Each row below holds a small network's activations on one record, seen along a few directions.
Each row is followed by the record's values for the fields Kal, Bib, Diz, Gom, Tas, Fena, Kuv.
Not every record has every field; a missing one is written missing.
The largest differences between rows may come from other fields.
Random noise pushes rows far along 2 fixed directions. That doesn't count. These rows show it; they differ only by the noise:
[ 168  -28  232  131  258 -127  201 -233  -31  103  116 -238 -106   75
   84  -37  168   -2 -127 -196  121  106  -15]
[ 218  -76  205  148  300 -123  167 -266  -30   55  155 -169  -45   53
   13  -43  167  105 -136 -248  185   71  -20]
[ 316 -153  106  144  400  -79    0 -311  -43   -8  190  123  152   17
 -207 -132  145  465  -69 -393  328 -148  -72]
[  52  148  136  -37  212  -13  -67  -79  -88  324 -112  149   18  153
  -41 -292   95  270  197 -216   32 -338 -158]

[ 744 -123  131  272  307   -8  157 -418 -252 -254  578 -180  -83 -123
  352  270  239 -148 -503   43  288  474  -40] -> Kal=w2, Bib=p3, Diz=m1, Gom=u1, Tas=y1, Fena=e1, Kuv=j6
[ 166  -66  -98  -84  352   55 -203    9 -100  -95  113  231  171  -89
 -193    4  102  434   -4 -225  172  -52  -57] -> Kal=w1, Bib=p2, Diz=m3, Gom=missing, Tas=missing, Fena=missing, Kuv=missing
[-181   90  136  -70   -6  -38   27  225  -43   89 -179 -228 -254  -30
  221  -27    7 -213   14   26 -111  227    8] -> Kal=w2, Bib=p2, Diz=m3, Gom=missing, Tas=missing, Fena=missing, Kuv=missing
[-294  137 -154   61 -185   21  -57  111  128  101 -186  251  -84  264
 -558 -159 -293  119  254 -549 -165 -160  481] -> Kal=w2, Bib=p3, Diz=m3, Gom=u1, Tas=y1, Fena=e1, Kuv=j1
[ -24 -144  130 -100 -149  -25  186   40  162 -144   17  -94 -241 -160
  -16  188  -63   45  -76  -89   59  138   74] -> Kal=w2, Bib=p2, Diz=m2, Gom=missing, Tas=missing, Fena=missing, Kuv=missing
[  72  400 -157  268  142  104  190 -176  -89 -268  278 -195 -115  197
 -259  143   40  129 -159 -361  -76  241  365] -> Kal=w1, Bib=p3, Diz=m1, Gom=u2, Tas=y1, Fena=e1, Kuv=j3
[  22  406 -229  -93 -200  270  -88  271 -228  206 -135   75   47   21
  -70 -109   10  -37  264  147  -84 -301  -95] -> Kal=w2, Bib=p3, Diz=m1, Gom=missing, Tas=missing, Fena=missing, Kuv=missing
[  86  512  -49  -30 -117  154  295  129 -265  203   66 -530 -265  100
  292  239  195 -596  -60  326 -253  272   39] -> Kal=w1, Bib=p3, Diz=m1, Gom=missing, Tas=missing, Fena=missing, Kuv=missing
[ 531  279   24  -54  262  166 -139 -194 -365  152  254  224   10   59
  316  -20  250   56  -56  157   17  -79 -250] -> Kal=w1, Bib=p3, Diz=m1, Gom=u1, Tas=y1, Fena=e1, Kuv=j6
[  51 -302  171 -106  127  -85 -211  -52 -195  246 -115  316   72  181
   80 -223   30  207  -79  270  -28 -339 -306] -> Kal=w1, Bib=p2, Diz=m1, Gom=u1, Tas=y1, Fena=e2, Kuv=j5
[  27  395   43 -168  -89  196  208  128  -74  134  -10 -339 -337  -71
  111  231   54 -269  -17  268 -309   62   87] -> Kal=w1, Bib=p2, Diz=m2, Gom=missing, Tas=missing, Fena=missing, Kuv=missing
[ 416 -418 -205  264   47   34  115 -195   96 -713  360 -277  372 -304
 -397  359  -19  267 -369  -68  579  287  299] -> Kal=w2, Bib=p1, Diz=m1, Gom=missing, Tas=missing, Fena=missing, Kuv=missing
[  38  138 -245 -213  -59  405 -264  -38   21   84   31  205  149 -235
  -25  156  111  -35   62  390   26 -344 -290] -> Kal=w1, Bib=p2, Diz=m2, Gom=u2, Tas=y1, Fena=e2, Kuv=j6
[ 154   55 -190 -165  113  252 -176  -45   25   26   14  234  285 -169
  164  -27   57  109   75  337  156 -367 -141] -> Kal=w1, Bib=p1, Diz=m2, Gom=u2, Tas=y1, Fena=e1, Kuv=j6
[ 205 -485  -21  331  161 -178  -21 -109  154 -364  407   13  194 -222
 -435  126   44  311 -140 -369  428   51  338] -> Kal=w2, Bib=p3, Diz=m3, Gom=missing, Tas=missing, Fena=missing, Kuv=missing
[ 166   49  272  251   55 -412  484 -126   29 -108  176 -561 -398   71
  269  254  224 -569 -396  -18  -38  615   66] -> Kal=w1, Bib=p3, Diz=m1, Gom=missing, Tas=missing, Fena=missing, Kuv=missing
[  96 -290   10  -43  113   86 -278   72 -126 -120  133  137  164   18
 -127  -83  -76  253 -245  -46  261 -275 -101] -> Kal=w2, Bib=p2, Diz=m1, Gom=missing, Tas=missing, Fena=missing, Kuv=missing
[ 237 -324    7  428   55 -147    7 -247  130 -454  265    3  252 -271
 -382  240  150  192 -378 -348  282  232  130] -> Kal=w2, Bib=p3, Diz=m1, Gom=u2, Tas=y1, Fena=e2, Kuv=j5
[ 324 -368  -53   14    2  246  -81 -180  -10 -100  356   12  377 -310
  -66  373  353 -110 -231  142  162  135   49] -> Kal=w1, Bib=p3, Diz=m3, Gom=u2, Tas=y1, Fena=e2, Kuv=j5
[ 190 -111  -35  157   72 -219 -110  -13   44 -150  -13  403  150  -37
 -353 -214    6  417   36 -353  273 -242 -128] -> Kal=w2, Bib=p3, Diz=m1, Gom=missing, Tas=missing, Fena=missing, Kuv=missing
[ 397 -193 -115  162  286 -155  -34 -247  -50 -224  271  282  216   27
 -359   18  144  519 -105 -422  440  -56 -114] -> Kal=w1, Bib=p3, Diz=m1, Gom=missing, Tas=missing, Fena=missing, Kuv=missing
[-297 -178  229  -31 -114  -90  111  -33   34  296 -308  118  -43  -16
  294 -252   41   -8  127  152   18 -143 -145] -> Kal=w2, Bib=p3, Diz=m2, Gom=u2, Tas=y1, Fena=e2, Kuv=j5
[ -14  134  -83  -45  -20  187   48  255  -87  -31  -25 -289  -78 -225
   61   91   20 -204  -83  201  -45  241  126] -> Kal=w2, Bib=p2, Diz=m3, Gom=missing, Tas=missing, Fena=missing, Kuv=missing
[  92  160  -90 -152    6  261 -314  -98  -73  196   39   20  166 -136
  136  237   41 -178  207  397   43   -1 -201] -> Kal=w1, Bib=p1, Diz=m3, Gom=u1, Tas=y1, Fena=e2, Kuv=j6
[ -24  -38  272  129  -24  -94  348  -66   21  128  -17 -497 -276   18
  305   14   86 -403 -114  -15   16  263   35] -> Kal=w2, Bib=p3, Diz=m2, Gom=missing, Tas=missing, Fena=missing, Kuv=missing
[-214  -39   75  -43 -354  -58  271  166   88 -127 -185 -580 -176   86
  288  237  -55 -501  -16  226  -26  327  110] -> Kal=w2, Bib=p1, Diz=m1, Gom=missing, Tas=missing, Fena=missing, Kuv=missing
[ -16 -362  421  -90 -105 -274  187  -96  117   11  105   18  -89   12
  469 -149   20 -282 -268  238  192  364 -336] -> Kal=w2, Bib=p3, Diz=m1, Gom=u1, Tas=y1, Fena=e2, Kuv=j4
[-106   55 -179  -77 -306  163  -52  106   30 -145 -259   20  124  -42
   -8   -8  -23  -27   94  290   15 -133  256] -> Kal=w2, Bib=p1, Diz=m1, Gom=u2, Tas=y1, Fena=e1, Kuv=j5
[ 176    5 -325 -124   -8  317 -490  260 -104   59  -45  420  352  -39
 -377 -205  -90  636   57  -27  199 -634  -98] -> Kal=w2, Bib=p2, Diz=m1, Gom=missing, Tas=missing, Fena=missing, Kuv=missing
[ 135  401  -71 -140 -134  575   64   66 -511   98  148 -250   16  -12
  373  457  243 -604  -53  362 -472  118   32] -> Kal=w1, Bib=p3, Diz=m1, Gom=u1, Tas=y1, Fena=e2, Kuv=j5
[ 394   83  151   58  188  -21  121 -201  -39 -152  403  -97  -26    8
  164   31  170 -122 -329   38   85  323  -66] -> Kal=w1, Bib=p3, Diz=m1, Gom=u2, Tas=y1, Fena=e1, Kuv=j4
[-145   28  165   97  -61 -142  331   76  182 -109 -132 -475 -166  -89
  227  171 -125 -400 -161    2  -23  216  159] -> Kal=w2, Bib=p1, Diz=m2, Gom=missing, Tas=missing, Fena=missing, Kuv=missing
[ 539  -93  -29 -109  322  121 -200 -276 -142   95  174  426   11   21
   40   -6   67  337  110  -12   92 -320 -371] -> Kal=w1, Bib=p2, Diz=m2, Gom=u1, Tas=y1, Fena=e1, Kuv=j6
[-594  -89  -83 -158 -353 -248  -82  348  434   84 -343   96   79 -216
  230 -296 -305 -218  178  240 -136 -343   26] -> Kal=w2, Bib=p1, Diz=m2, Gom=u2, Tas=y2, Fena=e1, Kuv=j2
[-179 -703   11  -27 -113 -568  248 -261  359 -221  114 -105 -115 -410
   80  112    1  -63 -363  225  304  188  -17] -> Kal=w1, Bib=p2, Diz=m2, Gom=u2, Tas=y2, Fena=e2, Kuv=j5

Which values does each new row have?
[-397  274   16 -247 -256  212   65  421 -135  310  -17 -325 -154   61
  174  149   36 -722  229  407 -439  -86  228] -> Kal=w1, Bib=p3, Diz=m3, Gom=missing, Tas=missing, Fena=missing, Kuv=missing
[-352  185  -13 -317 -215  115 -134  483   10  270 -421   85  -84  -31
  149 -184  -66  -95  289   94 -226  -95  -80] -> Kal=w2, Bib=p2, Diz=m3, Gom=missing, Tas=missing, Fena=missing, Kuv=missing
[ 330 -506  -57  143  144 -205  136 -273  192 -585  276 -132  308  -82
 -292  308   74  346 -306 -249  529  291  140] -> Kal=w1, Bib=p1, Diz=m1, Gom=missing, Tas=missing, Fena=missing, Kuv=missing
[-261 -175   95 -107 -193  -92  -31   48  177   -6 -187 -123 -119  -97
  446    4   48 -426  237  477   76   99   -6] -> Kal=w2, Bib=p1, Diz=m3, Gom=u2, Tas=y1, Fena=e1, Kuv=j6
[  19  271   61  -56 -107  -99  279  150  -80  121  -40 -247 -219  113
  247  127  169 -446  -34   94 -228  198  -75] -> Kal=w1, Bib=p3, Diz=m1, Gom=missing, Tas=missing, Fena=missing, Kuv=missing
[ 106 -118  251   26  169  -77   82  -49 -152  -40  232 -471 -212  153
  259  170  110 -350 -501  156    9  238    3] -> Kal=w1, Bib=p2, Diz=m1, Gom=missing, Tas=missing, Fena=missing, Kuv=missing
[  34  -18   56 -131   52   33 -204    2   17  -11  -91  437  -57  -64
 -299 -140 -124  628  210 -288  134 -423 -114] -> Kal=w2, Bib=p2, Diz=m2, Gom=missing, Tas=missing, Fena=missing, Kuv=missing
[-195   70  190 -165 -158 -107  -78  134  148  151 -287  237 -275   -8
 -110 -174 -145  265  224 -140  -46 -266  -65] -> Kal=w2, Bib=p2, Diz=m2, Gom=missing, Tas=missing, Fena=missing, Kuv=missing
[  21  -11 -161  -41 -139   26  -57  139  -31   19  -94  249  118   41
 -155 -115   -2  178  187 -159  158 -222 -159] -> Kal=w2, Bib=p3, Diz=m1, Gom=missing, Tas=missing, Fena=missing, Kuv=missing
[ 113   26  -68  101   58  -77 -132  -31 -118   12  -26  272   38  106
 -208 -182   11  319  154 -279  233 -266 -178] -> Kal=w2, Bib=p3, Diz=m1, Gom=missing, Tas=missing, Fena=missing, Kuv=missing
[ 587 -802  346  175  229 -324  143 -517   -1 -265  584   39  125 -274
  366   92  163  107 -597  242  754  554 -297] -> Kal=w2, Bib=p3, Diz=m1, Gom=u1, Tas=y1, Fena=e2, Kuv=j6
[-215  115  112 -121 -139 -256 -115  118  142  146 -413   67  -13  256
  -72 -210  -61  137  269  -21   -5 -210  -65] -> Kal=w1, Bib=p1, Diz=m1, Gom=missing, Tas=missing, Fena=missing, Kuv=missing
[ -17 -555  177  245   -6 -449  165 -208  143 -283   54  151   45 -209
   65  -63  143   54 -321  106  380  140  -66] -> Kal=w2, Bib=p3, Diz=m1, Gom=u2, Tas=y1, Fena=e2, Kuv=j5
[ 233  -73  100   60  273   10  123 -209  -66   51  164  -78   68   24
  -21  -21  165  178  -72 -230  182  -23  -47] -> Kal=w1, Bib=p3, Diz=m2, Gom=missing, Tas=missing, Fena=missing, Kuv=missing
[ -70  471  -23 -145   27   -8 -190  126 -253  438 -258  289 -109  342
    1 -282   71  143  406  -91 -146 -443 -297] -> Kal=w1, Bib=p3, Diz=m1, Gom=missing, Tas=missing, Fena=missing, Kuv=missing
[ 273  556  142 -264  192  101 -380   15 -455  657 -190  568 -129  402
  403 -377   88  106  420   34 -327 -512 -526] -> Kal=w1, Bib=p3, Diz=m1, Gom=u1, Tas=y1, Fena=e1, Kuv=j6
[ -26  167    6  -48  220  -91 -155   26   90   62 -216  283  192   33
 -211 -184 -115  389  159 -248   54 -470  -54] -> Kal=w1, Bib=p1, Diz=m2, Gom=missing, Tas=missing, Fena=missing, Kuv=missing
